A =
5	3	2	3	5	6	2	3	3	7	2
5	6	8	7	1	8	5	7	7	8	6
1	7	5	8	1	1	4	3	7	1	5
4	7	8	7	8	2	7	7	7	2	7
2	7	6	7	1	8	6	7	7	7	6
2	8	7	8	1	1	4	2	8	1	6
7	2	1	2	5	2	5	3	1	1	4
4	5	5	6	1	8	7	5	6	8	4
2	8	8	8	4	2	4	5	8	1	7
7	1	1	1	1	7	3	6	1	6	4
Rows and columns are counted from 0.
(0, 0) -> 5
(0, 2) -> 2
(5, 0) -> 2
(1, 6) -> 5
(4, 1) -> 7
(1, 10) -> 6
(8, 6) -> 4
(2, 3) -> 8
(4, 8) -> 7
(2, 10) -> 5
(8, 7) -> 5
(2, 4) -> 1
(2, 2) -> 5
(1, 9) -> 8
(3, 1) -> 7
(7, 9) -> 8
(1, 8) -> 7
(0, 8) -> 3
(5, 5) -> 1
(1, 2) -> 8
(8, 9) -> 1
(8, 0) -> 2
(2, 0) -> 1
(6, 4) -> 5
(1, 1) -> 6
(6, 0) -> 7
(7, 10) -> 4
(1, 7) -> 7
(0, 1) -> 3
(9, 5) -> 7
(3, 4) -> 8
(8, 2) -> 8
(0, 9) -> 7
(7, 8) -> 6

m =
[[-541 -691 -587 -309 -276 -487 -508 -618 -247 -497 -730 -273 -419]
 [-201 -242 -236 -145 -672   20 -124 -252 -709  -82 -319 -650 -570]
 [-226 -266 -263 -146 -664    2 -136 -280 -700  -97 -347 -642 -582]
 [-529 -681 -575 -312 -285 -492 -512 -607 -255 -491 -720 -282 -408]
 [ 834  762  886 -747 -158   16   66  901 -157  320  897 -186  621]
 [-350 -327 -303 -620  953 -208  142 -285  961 -394 -222  963 -151]
 [-575 -722 -620 -269 -254 -475 -493 -650 -222 -522 -759 -246 -454]
 [ 773  739  794 -496 -566  215  136  803 -605  432  794 -576  301]
 [-245 -280 -283 -125 -651    6 -131 -299 -686 -108 -364 -628 -596]
 [-538 -687 -584 -308 -287 -489 -509 -615 -258 -492 -728 -284 -419]
 [-235 -271 -273 -131 -654    8 -130 -288 -689 -103 -354 -631 -590]
 [ 862  806  917 -695 -164  107  137  933 -176  367  944 -190  595]
 [-349 -322 -301 -617  966 -207  147 -284  973 -390 -216  974 -136]
 [ 809  770  871 -694 -145  112  145  894 -145  318  900 -163  538]
 [-530 -683 -576 -313 -282 -490 -511 -607 -252 -493 -721 -279 -409]
 [ 857  802  911 -713 -155   77  120  928 -163  357  937 -183  613]]
m[-16,-13] = -541
m[-6,3] = -131
m[4,-4] = 320
m[5] = [-350, -327, -303, -620, 953, -208, 142, -285, 961, -394, -222, 963, -151]
m[:, -6] = [-618, -252, -280, -607, 901, -285, -650, 803, -299, -615, -288, 933, -284, 894, -607, 928]
m[4,4] = -158
m[5,-6] = -285
m[-8] = [-245, -280, -283, -125, -651, 6, -131, -299, -686, -108, -364, -628, -596]
m[-10,-7] = -493
m[-1,12] = 613
m[:, -7] = [-508, -124, -136, -512, 66, 142, -493, 136, -131, -509, -130, 137, 147, 145, -511, 120]
m[15,-5] = -163
m[-7,12] = -419
m[:, 12] = [-419, -570, -582, -408, 621, -151, -454, 301, -596, -419, -590, 595, -136, 538, -409, 613]
m[3] = [-529, -681, -575, -312, -285, -492, -512, -607, -255, -491, -720, -282, -408]
m[6,-8] = -475
m[-16,2] = -587
m[2] = [-226, -266, -263, -146, -664, 2, -136, -280, -700, -97, -347, -642, -582]
m[11,7] = 933
m[7] = [773, 739, 794, -496, -566, 215, 136, 803, -605, 432, 794, -576, 301]
m[3,2] = -575
m[5,11] = 963
m[-6,8] = -689
m[:, -12] = [-691, -242, -266, -681, 762, -327, -722, 739, -280, -687, -271, 806, -322, 770, -683, 802]
m[-16,3] = -309
m[4,-8] = 16
m[-1,0] = 857
m[-16,-3] = -730
m[15,-3] = 937
m[8,7] = -299
m[15] = [857, 802, 911, -713, -155, 77, 120, 928, -163, 357, 937, -183, 613]
m[-10,-12] = -722
m[:, 10] = [-730, -319, -347, -720, 897, -222, -759, 794, -364, -728, -354, 944, -216, 900, -721, 937]
m[-15,12] = -570
m[7,2] = 794
m[-9,-3] = 794
m[-5,-4] = 367
m[15,-11] = 911

B = [-8.39  0.95  5.93 -3.27]
B[-4] = -8.39
B[-2] = 5.93
B[-1] = -3.27
B[-3] = 0.95

a =
1.74	4.31	0.99	3.30	-1.92	1.80	-0.13	-0.32	-0.53
-5.12	1.91	-1.73	-0.52	-0.36	-2.09	3.68	-0.30	-0.21
-1.30	-0.97	-1.73	0.11	-0.63	-1.47	-2.23	6.10	0.66
-0.77	1.61	-0.21	-0.01	-1.06	0.62	-1.99	3.78	1.54
-2.13	-2.44	-1.10	0.64	3.10	-4.07	-1.58	7.87	0.08
1.54	1.96	-0.36	2.32	1.16	0.82	1.20	1.21	-0.47
-0.68	-5.12	1.62	0.53	0.81	-2.43	-3.41	2.77	-0.97
-0.85	0.81	-4.92	-0.63	-0.36	-1.48	1.27	0.00	1.35
Indices start at 0.
(0, 0) = 1.74
(1, 6) = 3.68
(0, 4) = -1.92
(4, 0) = -2.13
(3, 7) = 3.78
(5, 1) = 1.96
(4, 4) = 3.10
(3, 3) = -0.01
(1, 4) = -0.36
(2, 4) = -0.63
(7, 6) = 1.27
(3, 2) = -0.21
(5, 6) = 1.20
(4, 5) = -4.07
(2, 3) = 0.11
(4, 2) = -1.10
(5, 4) = 1.16
(6, 4) = 0.81
(1, 8) = -0.21
(7, 2) = -4.92
(2, 6) = -2.23
(0, 7) = -0.32
(7, 3) = -0.63
(6, 8) = -0.97
(6, 3) = 0.53
(2, 7) = 6.10
(3, 5) = 0.62
(3, 6) = -1.99
(3, 4) = -1.06
(6, 1) = -5.12
(5, 8) = -0.47
(4, 3) = 0.64

W =
[[-220.22  -78.53  -25.39 -114.85  -94.04 -106.38 -186.96]
 [ -41.15   -1.67   62.62  -59.55  117.22 -105.36 -101.96]
 [ 129.49 -113.25  -59.26  -75.87   16.43  -87.53  -43.04]
 [ 146.17  -86.36  -83.39   -2.26  120.74    2.17   72.47]
 [  73.72 -111.92   11.88 -194.47   65.29 -136.08 -157.81]]
W[0][-7] => -220.22
W[-2] => [146.17, -86.36, -83.39, -2.26, 120.74, 2.17, 72.47]
W[:, 6] => [-186.96, -101.96, -43.04, 72.47, -157.81]
W[0][-3] => -94.04
W[4][-4] => -194.47
W[0][-1] => -186.96
W[-5] => [-220.22, -78.53, -25.39, -114.85, -94.04, -106.38, -186.96]
W[-1][4] => 65.29
W[2][-2] => -87.53
W[-3][6] => -43.04
W[-1][2] => 11.88
W[-4][-5] => 62.62
W[:, -2] => [-106.38, -105.36, -87.53, 2.17, -136.08]
W[1][0] => -41.15
W[-2][6] => 72.47
W[:, -4] => [-114.85, -59.55, -75.87, -2.26, -194.47]
W[1][5] => -105.36
W[3][3] => -2.26
W[2][-3] => 16.43
W[-2][4] => 120.74
W[-4][-1] => -101.96
W[:, -5] => [-25.39, 62.62, -59.26, -83.39, 11.88]
W[0][-4] => -114.85
W[4] => [73.72, -111.92, 11.88, -194.47, 65.29, -136.08, -157.81]
W[:, -3] => [-94.04, 117.22, 16.43, 120.74, 65.29]

M = ((7329, 6342, 3605, 2890), (6723, 7555, 8199, 5032))
Rows and columns are counted from 0.
row 0 col 0 = 7329
row 0 col 1 = 6342
row 1 col 2 = 8199
row 0 col 3 = 2890
row 1 col 0 = 6723

grid =
[[-0.55  5.09 -3.11  1.47  3.56]
 [ 1.02  4.80 -2.56  0.08  5.10]
 [-2.95  1.87  2.22 -1.54  2.56]
 [ 0.05  2.46 -2.91  4.69  2.95]
 [-2.41  6.03 -4.63  5.29  6.21]
 [-0.57 -2.91  4.54 -6.41 -3.09]
 [-0.22  4.57 -5.50  1.68  3.99]
 [-2.04 -3.30  5.65 -3.63 -4.95]
 [-1.43 -2.31 -3.43 -1.11  0.87]
 [ 2.20 -0.74 -2.96  4.33  1.02]
 [-3.62  5.67 -4.00  4.33  5.03]
 [ 1.42 -2.77  3.63 -0.19 -4.35]
 [-1.12 -3.73  4.99 -4.33 -5.33]
 [-0.95 -3.41  4.63 -1.86 -4.24]]
Indices start at 0.
row 0 col 0: -0.55
row 4 col 3: 5.29
row 0 col 4: 3.56
row 12 col 2: 4.99
row 7 col 2: 5.65
row 11 col 2: 3.63
row 7 col 1: -3.30
row 3 col 3: 4.69
row 5 col 0: -0.57
row 5 col 2: 4.54
row 10 col 2: -4.00
row 9 col 2: -2.96
row 6 col 4: 3.99
row 13 col 3: -1.86
row 13 col 2: 4.63
row 8 col 4: 0.87
row 7 col 4: -4.95
row 4 col 0: -2.41
row 2 col 4: 2.56
row 1 col 3: 0.08
row 0 col 2: -3.11
row 11 col 3: -0.19
row 5 col 1: -2.91
row 12 col 1: -3.73
row 6 col 0: -0.22
row 8 col 3: -1.11
row 4 col 4: 6.21
row 10 col 0: -3.62
row 3 col 4: 2.95
row 5 col 3: -6.41
row 6 col 1: 4.57
row 13 col 1: -3.41
